Each row below holds a small network's activations on one input, seen along a few directions.
In each table, some parts of the input vary, and every possible input appears once, in random order.
Descriptions start from the smaller parts, as in this example, which fits no table here: one of 5 places around a ring, together with either a single point or one of 11 places around a ring or (one of 3 separate values, together with one of 4 places along a line).
Shared parts are said once, and a part with two or three values counts as separate values.

Other details of the inputs shift rows strongly along three fixed directions, in all tables alike. That doesn't count.

Rows:
R1: [  0   8  20  37   2 -14   1 -12  -4  14   9  12  -5]
R2: [ -4   8  18  33  -1 -14   1 -16  -8  11  11  16  -6]
R3: [  8  16  18  24  -9 -16  -7 -24  -7  16   8  17 -11]
R4: [ 10  -7 -18 -69   8   2   2  38  11 -19  -2 -27   7]
R5: [ -9 -23 -56 -13  24  21  32 -22 -34 -22   8 -31  30]
R6: [  0   9  20  37   3 -12   3 -16  -5  13   9  10  -6]
R7: [-10 -23 -37 -41 -11  63 -17  31  32 -13 -45  -9  18]
R8: [  4  11  16  29  -6 -18  -4 -18  -3  14  11  19 -11]
R9: [  8 -14 -81  -2  51 -15  67 -73 -89 -19  64 -43  46]
R10: [-23  -4   7  51 -27  40 -18 -23  16  14 -37  39   0]
R11: [  4  13  17  29  -6 -17  -2 -19  -3  12  10  17 -14]
R12: [ 33  32  72 -25  10 -83  -6  44   5   4  39 -16 -37]
R13: [-16 -24 -41 -38 -12  64 -16  19  25 -15 -41  -4  14]
R14: [-28 -10  57  27 -27  19 -27  61  52  -4 -61  16 -15]
R15: [ 21  25  54  -8  18 -75  13  20  -9   3  43 -12 -24]
R16: [ 18  -5 -15 -75   5   1  -6  49  18 -19  -3 -27   0]
R17: [-22  -2 -32  69 -30  50 -16 -79  -9  27 -23  47   8]
R18: [  7  -9 -20 -67   8   2   0  38  11 -18   1 -26   6]
Description of these inputs: one of 3 separate values, together with either a single point or one of 5 places along a line.
- The inputs of R10 and R13 match in every part but the choice among 3 separate values. If R7 is changed in the same way as R10 into R13, which row does it become? => R6

Rows:
R19: [ -1   3  -2 -11   3 -13   9  -1   0   0  12   8   1]
R20: [  2   4  -1 -14  -7 -16   4  -8  -7  -7   5   0  -6]
R21: [ -7  -4   3  -2   1 -14  11   2 -11 -13   2  -9  -1]
R22: [12  3 -2  0 13 -3 -3  4 -1  7 16 -5  1]
R23: [  0   2  -2 -13  -3 -15   5  -5  -4  -3  10   3  -4]
R24: [ -8  -4   3  -1   4 -13  11   3 -10 -12   4  -8   0]
R25: [ 11   7  -6 -11   7  -7  -2  -1   3  12  18   6  -2]
R26: [  3  -1   6   3   7  -8   9   3 -12  -5  -2 -19   6]
R27: [ -1   3  -3 -12   2 -13   9  -1   0   0  12   7   1]
R28: [  1  -4   3   6  16  -4  10   8  -5  -3   8 -12   5]
R29: [ 10   7  -6 -11   3  -8  -5  -4  -1   8  16   2  -6]
R30: [-15  -1  50   0 -27  -5 -20  47  33 -12 -44   6 -21]
R31: [  2   4  -1 -14  -7 -16   4  -8  -7  -6   5  -1  -6]
R32: [ 10   8  -8 -10   8  -6  -1   1   4  11  19   7  -1]
R33: [  0   2  -2 -13  -2 -15   5  -5  -4  -4   9   3  -4]
R34: [12  3 -1  0 10 -3 -3  3 -2  6 14 -9  0]
R35: [  1  -3   4   5  12  -6   8   6  -7  -4   5 -16   4]
R36: [-9 -4  3  0 12 -9 16  7 -5 -7  9 -1  6]
R37: [ 13  10  -2 -14  -2  -8  -6  -8  -5   4  10  -2  -7]
R38: [ 11   7  -7 -11   6  -7  -4  -2   0  10  18   4  -4]
R39: [13  2 -2  0 16 -2 -2  7  1  8 16 -3  2]
R40: [ -8  10  51  10 -38  -9 -23  19  30   0 -39  23 -26]
R41: [  1  -3   4   6  14  -5   8   7  -5  -4   6 -14   4]
R42: [ -6  -1 -21  47 -11  34  -7 -53 -16  16 -13  16  13]
R43: [13  2 -3  1 16 -2  1  8  2 10 18 -2  4]
R44: [ 12   9  -3 -13   0  -8  -7  -7  -4   5  12  -1  -7]
R45: [-12 -18 -21  -8  -2  40  -6  13  13 -10 -30 -11  13]
R46: [ -4   3 -14  16 -22  29 -17 -34   1  11 -20  21  -2]
R47: [ -8  -5   4  -1   9 -10  15   8  -6  -6   9  -2   5]
R48: [  0   2  -1 -13   0 -15   6  -2  -2  -2  10   6  -3]
R49: [ 11   7  -6 -11   8  -7  -3  -1   3  11  18   7  -1]
R50: [-16   4  60  19 -31 -12 -17  37  29  -6 -42  13 -23]
R51: [ -9  10  39  42  -9 -34   8 -11 -12   1   3  10 -15]
R52: [ -6 -11 -50  21  -6  52  -5 -45 -12   8 -13   5  21]
R53: [ -5   2 -18  18 -22  32 -15 -38  -1  12 -19  20   0]
R54: [-15   4  61  16 -30 -12 -18  39  30  -7 -43  12 -23]
R55: [ 11   7  -6 -12   6  -7  -4  -2   1   9  17   5  -4]
R56: [-13   7  50  62 -15  -2 -12   1  15  14 -25  20 -14]
R57: [ 11   8  -6 -10   9  -7  -2   1   5  11  19   7  -1]
R58: [ 13   6   3  -4   4  -5  -4  -2  -9   3   6 -13   3]
R59: [ -5   7  -6  31 -25  25 -16 -43  -4  15 -19  26  -3]
R60: [-10 -26 -44 -90 -12  51 -16  54  41 -25 -40 -14  15]
R61: [13  3 -5  4 18 -1  3  6  3  9 18  0  6]
R62: [  3  -1   6   3   8  -8   8   2 -12  -6  -2 -18   6]
R63: [  1   3  -1 -13  -4 -16   4  -7  -5  -6   7   1  -6]
R64: [  2  -2   6   3   9  -8   8   3 -11  -6   0 -18   4]
R65: [ -6  -6 -32  32  -8  41  -8 -46 -13  11 -14  11  15]
R66: [ 1 -3  2  9 22 -1 15 11 -1  0 11 -7 10]
R67: [  3   5   1 -16 -11 -17   4 -11 -10  -9   1  -2  -8]
R68: [ -6  -3   3  -2   0 -15  11   1 -13 -14   0 -10  -1]
R69: [  0   2  -2 -13   0 -15   6  -3  -2  -1  11   5  -2]
R70: [ 1 -4  3  8 19 -2 13 11 -2  1 11 -8  8]
R71: [-13 -13 -14  10  -6  35  -5   1   7  -4 -29  -5  11]
R72: [-13  -8   3  25 -10  24  -6  -4   5   0 -29   2   5]
R73: [  1  -3   4   6  14  -5   9   7  -6  -3   7 -15   4]
R74: [ 1 -3  1  8 21 -1 15 11 -1  0 11 -7  9]
R75: [ 13   5   1  -2   8  -4  -4   0  -5   4  10 -11   1]
R76: [  0   2  -1 -12   1 -14   7  -2  -1   0  11   7   0]
R77: [13  3 -2 -1 11 -3 -4  3 -2  5 14 -8  1]
R78: [ 2 -4  4  7 20 -2 13 11 -2  0 11 -8  9]
R79: [  3   5   0 -14  -9 -16   5  -9  -8  -7   4  -2  -7]
R80: [ 11   8  -4 -12   1  -8  -6  -5  -2   7  15   0  -7]
R81: [-9 -4  3  0 11 -9 16  8 -5 -7 10 -1  6]
R82: [ -9  -6   2  -1   8 -11  14   5  -8  -8   8  -3   3]
R83: [  1  -4   3   6  15  -4  10   8  -5  -2   9 -12   5]
R84: [ -4 -16 -56   3  -1  56  -7 -30  -6   3 -14  -1  22]
R85: [ -8  11  51  13 -39  -9 -23  17  29   1 -38  24 -26]
R86: [ -6  -4 -28  37 -10  39  -7 -48 -13  13 -13  12  14]
R87: [ -8  -4   2  -2   3 -13  11   3 -10 -11   5  -8   0]
R88: [13  2 -3  1 17 -2  0  7  2  9 17 -2  5]
R89: [ 12   8  -4 -12   2  -8  -6  -6  -2   6  14   1  -7]
R90: [-16  -3  44   0 -28  -1 -18  42  31 -12 -43   5 -19]
R91: [ -7  12  10  55 -25  14 -17 -46   0  25 -12  37 -11]
R92: [ -5   9  -1  35 -26  22 -15 -43  -3  17 -18  28  -5]
R93: [  1   3  -2 -13  -5 -15   5  -7  -5  -5   8   0  -6]
R94: [ 12   9  -4 -13  -1  -8  -6  -7  -4   6  13  -1  -7]
R95: [  1  -4   4   7  18  -3  11  10  -3  -1  10 -10   6]
R96: [ 12   4  -1  -1   8  -4  -4   1  -4   5  12 -10   0]
R97: [ -8  -5   3  -1   6 -12  12   4  -9 -10   6  -5   1]
R98: [ -8  -5   3  -1  10 -10  15   7  -6  -7   8  -2   6]
R99: [ -8  -6   2  -1   9 -10  14   4  -8  -9   8  -3   4]
R100: [-10 -36 -60 -58  10  70  -3  37  22 -24 -34 -27  31]
R101: [12  2 -3  1 15 -2 -1  7  1  9 17 -4  2]
R102: [ -6  -5 -27   0 -13  38 -18 -14  13  10 -17  18   3]
R103: [-17 -25  -9 -61 -12  35 -15  68  40 -28 -44 -17   3]
R104: [13  3 -5  3 17 -1  3  7  2 10 18 -1  5]
R105: [  4   5   1 -16 -10 -17   4 -11 -10  -9   1  -2  -7]
R106: [ -7  -4   3  -2   1 -14  11   2 -11 -12   2 -10  -1]
R107: [  3   5   0 -14  -8 -17   4  -9  -8  -8   3  -1  -7]
R108: [12  3 -3  0 12 -3 -2  5 -1  7 16 -6  1]
- Describe the family of inputs behind these rows. => one of 2 separate values, together with one of 5 places around a ring, together with one of 9 places along a line
- The inputs of R19 and R27 match in every part but the choice among 2 separate values. If R40 is changed in the same way as R19 into R27, which row does it become? => R85
- The inputs of R73 and R41 match in every part but the choice among 2 separate values. If R53 is changed in the same way as R73 into R41, which row does it become? => R46
- Change only the place on the line of 9 in R39. List by row number the other rows that result. => R22, R42, R61, R65, R75, R77, R84, R88
- Start at R51 and move only the place on the ring of 5, one step at a time. The first step leads to R71. Which rows follow, in order? => R52, R91, R79
- Change only the choice among 2 separate values in R49. List by row number the other rows that result. => R25
- Change only the place on the ring of 5 in R56. List by row number the other rows that result. => R37, R68, R75, R107

Rows:
R109: [-15  -7   0  12 -15  14  -4  -5   2  -8 -25   2  -1]
R110: [ 18   4  10 -20  17 -14  -2  29   3   0  16 -22  -2]
R111: [ -1   2  -6  15  -7  22 -14  -9  12  14  -8  16  -1]
R112: [ 13   0 -52 -27  12  -4  18 -44 -40  -7  30 -15  14]
R113: [  3  -2 -23  -4  -1  11   2 -22 -16  -2   0  -8   9]
R114: [ -1   3  -5  15  -9  21 -14 -13  11  14  -9  18  -2]
R115: [  5   0 -14   1   3  10   0 -13  -9   2   1  -6   7]
R116: [  7  13  33  32  12 -44  17 -12 -22   4  25  -5  -9]
R117: [  9   9  14  -8   8 -29   6   8  -1   3  21   1  -7]
R118: [ 18   2  -8 -32  17 -10   4  17  -7  -5  17 -27   5]
R119: [-11  -3  -7   4 -18  13  -5 -12   7   1 -14  18  -2]
R120: [ 12   4  38 -23  12 -28  -1  54  15 -10   4 -23 -10]
R121: [ -2   1   9 -15   5 -28  15   7 -12 -13  12 -10  -4]
R122: [-13  -2  -8   9 -20  13  -5 -16   4   1 -15  21  -2]
R123: [  0  -8   4 -48  -3  15 -19  59  41  -8 -19  -6  -3]
R124: [ -8  -9  -1  23   1  24  -4   6   8   3 -15   3   7]
R125: [ -8  -3  -7   8  -8  18  -7  -2  14   7 -11  18   2]
R126: [-16  -8  -3   9  -8  17   2  -1   7  -3 -18   9   4]
R127: [-15  -8  -3  19  -3  19   1  -3   7   2 -14  13   7]
R128: [ -6  -2  -4   3 -17  17 -13 -10   2  -2 -22   2  -1]
R129: [  7  12  34  16   9 -32  -1  13   8  13  22  11 -14]
R130: [ -3   0 -19   1  -3   0   8 -24 -11   1   8   9   4]
R131: [ 11  -3   7 -48  12 -22   7  42   1 -22   5 -36  -2]
R132: [ -1  -2  -3  15  -4  24 -13   0   9   8 -14   4   4]
R133: [ 15   3 -37 -24  12  -7  14 -31 -30  -2  29 -13  10]
R134: [  6   5  -4  16   5   5  -6 -14   1  16  11  10  -2]
R135: [  7   4 -15  -2   1   6  -2 -17  -5   7   8   4   2]
R136: [  7   7   2  -7   8 -26  11  -6 -10   2  23   1  -3]
R137: [  3  -5  12 -48 -15  11 -23  50  30 -15 -31 -18  -8]
R138: [ 15  -1 -50 -35  14  -4  17 -35 -35  -8  31 -19  13]
R139: [-9 -3  6 -3 -3 -4  6  7  1 -7 -6  1  0]
R140: [-13  -3   0  10  -5  -3  10 -12  -8  -6  -3   5   0]
R141: [ -9  -8  -1  21  -1  23  -4   4   8   1 -17   3   7]
R142: [  7   3 -20  -4   0   7   0 -23  -9   5   8   4   3]
R143: [  0  -5  10  -7   3   0   0  23   8  -8  -9 -12   0]
R144: [-14  -7   0  13 -14  15  -3  -5   3  -7 -24   2   0]
R145: [-7 -3  8  5  3 -4  6  8  3 -3 -2  3  1]
R146: [-7 -1 23 12  4 -6  0 20 12  1 -2  6 -2]
R147: [ -4   0   0  16 -12  19 -12 -11   5   6 -19   7   1]
R148: [ -1  24  80  80   9 -60   8  -7  -5  26  30  29 -24]
- The inputs of R112 and R114 match in every part but one. If R128 is changed in the same way as R112 into R114, which row does it become? => R118
- The inputs of R146 and R140 match in every part but one. If R111 is changed in the same way as R146 into R140, which row does it become? => R138
- Describe the family of inputs behind these rows. => one of 5 places around a ring, together with one of 8 places along a line
- Start at R133 and move only the place on the ring of 5, one step at a time. The first step leads to R130. Which rows follow, in order? => R139, R131, R113
- Change only the place on the line of 8 in R143. List by row number the other rows that result. => R109, R116, R120, R124, R131, R141, R144
- Change only the place on the ring of 5 in R135. List by row number the other rows that result. => R115, R117, R143, R145
